Each row below is a small network's average activation on inputs in which a field has the value named, seen along a few directions.
Related values have similar rows: they may be neighbours, one step apart, or belong to one group.

Other fields shift rows strongly along one fixed direction, in all tables alike. That doesn't count.

FOZE, 12 values:
kefu: [-42  -3 -25   5 -38   7  23  44  29  31]
fibim: [-11   3 -23 -13 -31   2  11  21  19   9]
lofo: [ 13 -14  -2 -18   6  -7  12 -27 -15  -4]
vopu: [  3  -2   7   2  36  11 -19 -10 -23 -12]
nuli: [ 19  16  33 -17   7 -11 -15 -13 -23 -28]
mitu: [ -2 -15 -20   6 -21   0 -38  39  22  26]
gerat: [  7  20   1  -7  -1 -18   6  17  30   7]
nad: [ 43  28  64 -28  86   8   2 -88 -94 -94]
pak: [ 12  -9 -22  16 -20   4 -10  -8  13   6]
rigis: [-21   8   4  13 -10   1  11  42  44  29]
nedos: [-12 -15  -1   4  -3  -2  20 -12 -14  22]
zevo: [ -8 -16 -15  36 -10   4  -2  -6  11   7]
A value of FOZE combines one of 2 hidden first parts with one of 6 second parts; all combinations occur once.
- Changing only the second part turns nedos into vopu. lofo has the same second part as nedos; what does that change turn lofo into? => mitu
- Changing only the second part turns zevo into rigis. pak has the same second part as zevo; what does that change turn pak into? => gerat

KILA, 10 values:
lipa: [-31  21   9   3  -7  -3   8  49  31  13]
vepef: [ -8 -36 -32  46   6  12  11 -24   0  25]
pefu: [-32 -15 -18  40 -82 -22 -51  80  75  65]
rumo: [-50 -42 -53  36 -80  17  -2  48  51  75]
vuzuv: [ 20   9 -22   2 -13  -9 -30  28  28   3]
gevis: [ 42  33  23 -51  55  -1  42 -68 -62 -59]
kurez: [ 53  38  55 -40  88   5  42 -87 -67 -90]
sumeb: [ -5  14  33 -11  34   2 -15  -6 -25 -17]
piru: [ 13  -4  26 -12  15   2 -25  -1 -22 -12]
beb: [ -2 -18 -21 -12 -16  -3  20 -19 -10  -3]
KILA is arranged as a line.
- A walk along KILA starts at vuzuv and steps to its neighbour pefu. Put rumo, kurez, sumeb, beb in the order it reaches them. => sumeb, kurez, beb, rumo
- What is the length, in steps, of the shortest route from piru to vepef? => 7

NER, 12 values:
mipe: [ -8  28  47 -24  47   6  44 -25 -42 -37]
konu: [-11 -38 -63  33 -61   0  13   8  26  47]
ven: [-48 -27 -16  18 -17   5  45  27  22  43]
zap: [-28  22 -28 -11 -68 -19  36  70  71  56]
zel: [-28   8  -8  -2 -76 -28 -22  95  96  56]
kemaz: [ 30  16   6 -10 -10 -11 -50  13  10  -2]
tigi: [ 23   4  44   5  56  11 -37 -24 -39 -48]
tol: [-22 -33 -11  44 -13  12 -50  20  10  37]
denoz: [  66   22    8  -55   83   13   60 -118  -92 -100]
burur: [ 21  51  63 -26  73  -8  -4 -24 -43 -61]
bedur: [  4 -31 -43  17 -53  -5 -48  21  25  28]
dulep: [  0 -20   2  11  39  24  13 -64 -46 -18]
NER is arranged as a network in which each value has 3 neighbours.
- Name the neighbours of burur, in listed order. => mipe, zel, tigi
- Name the neighbours of bedur, in listed order. => konu, kemaz, tol
A value of NER combines one of 2 hidden first parts with one of 6 second parts; all combinations occur once.
- Changing only the second part turns dulep into burur. konu has the same second part as dulep; what does that change turn konu into? => zel
- Changing only the second part turns bedur into denoz. tol has the same second part as bedur; what does that change turn tol into? => ven
